A small network was trained on made-up records. Each row is its average activation on records with the value named, seen along a few directions.
Related values have similar rows: they may be neighbours, one step apart, or belong to one group.
In the rows, zero is written as 500.
Random noise pushes rows far along 4 fixed directions. That doesn't count. These rows show it; they differ only by the noise:
[400 739 601 648 457 699 551 360 750 673 812 455 327 561 616 460 391 678
 511 493]
[479 587 396 649 581 439 495 535 476 646 469 640 545 633 605 449 553 569
 406 292]
[464 525 291 632 597 451 383 512 394 638 491 690 611 653 555 363 625 641
 284 241]
[478 327 487 288 609 349 339 468 242 483 579 615 479 479 389 336 629 569
 357 478]
[545 750 427 558 511 520 530 343 528 982 440 616 374 473 672 278 581 408
 465 286]
[441 621 657 485 495 565 545 393 614 612 733 465 308 488 552 458 428 578
 548 552]


Field V:
v1: [519 645 474 708 463 572 380 280 570 848 543 344 455 159 596 319 572 500
 363 458]
v8: [500 581 326 603 409 592 520 632 384 619 259 532 603 651 557 614 538 398
 450 579]
v7: [591 571 455 566 492 496 512 448 616 528 128 498 484 549 531 572 503 450
 439 379]
v6: [594 503 275 567 344 545 438 281 672 771 293 643 668 419 382 163 811 505
 376 210]
v10: [519 787 507 579 507 594 628 275 489 689 354 364 482 153 572 372 494 273
 624 351]
v4: [503 576 395 555 330 590 689 679 458 547 103 571 559 695 568 717 418 307
 592 494]
v5: [708 680 622 411 412 710 669 467 792 589 468 216 287 468 654 683 272 152
 914 842]
v3: [708 444 104 532 736 318 470 848 332 267 312 651 923 553 573 563 544 300
 477 349]
v2: [355 343 779 375 503 528 518 425 592 313 808 405 310 514 361 548 352 694
 623 694]
v9: [532 550 581 645 355 369 713 670 594 651 348 603 508 543 700 614 484 332
 614 316]
Each value of V is a pair of two hidden parts, and every pair occurs once (2 first parts, 5 second parts).
v3 and v4 share the first part; v3 and v5 share the second. Which value has the first part of v5 and the second part of v4?
Answer: v8
v6 and v1 share the first part; v6 and v7 share the second. Which value has the first part of v7 and the second part of v1?
Answer: v10

Field H:
h8: [538 585 515 580 418 687 471 422 684 546 638 319 474 417 582 534 392 481
 553 591]
h1: [489 580 672 520 511 405 658 538 498 650 363 520 411 476 597 556 480 391
 670 459]
h5: [471 535 662 353 432 514 533 410 506 559 586 452 331 491 530 485 439 471
 580 573]
h4: [580 683 449 626 493 511 558 429 552 775 418 528 445 404 622 386 528 400
 475 364]
h9: [497 648 409 741 515 605 583 588 674 454 457 494 599 670 595 634 443 556
 531 448]
h6: [525 535 572 510 512 600 526 413 654 376 603 329 447 411 450 552 436 484
 591 666]
h10: [511 584 491 485 526 563 599 507 552 562 427 525 453 518 547 549 397 426
 611 465]
h11: [515 328 472 482 565 219 567 642 328 353 221 634 629 528 424 556 600 401
 504 352]
h3: [452 539 479 538 462 560 478 509 519 477 670 479 517 524 507 504 484 567
 492 525]
h2: [374 502 662 527 439 567 494 407 649 498 723 436 395 495 482 504 450 672
 514 549]
h7: [637 505 285 509 581 361 469 597 358 621 115 599 657 491 576 489 601 299
 410 397]
h12: [549 526 565 504 464 395 647 643 495 547 405 591 441 583 542 567 493 415
 574 514]
The values of H form a line.
Which values are neighbours of h4? Give them in the order they are listed.
Answer: h11, h3
Which values are neighbours of h9? Give them in the order they are listed.
Answer: h10, h7
Which values are neighbours of h1? Give them in the order they are listed.
Answer: h5, h2
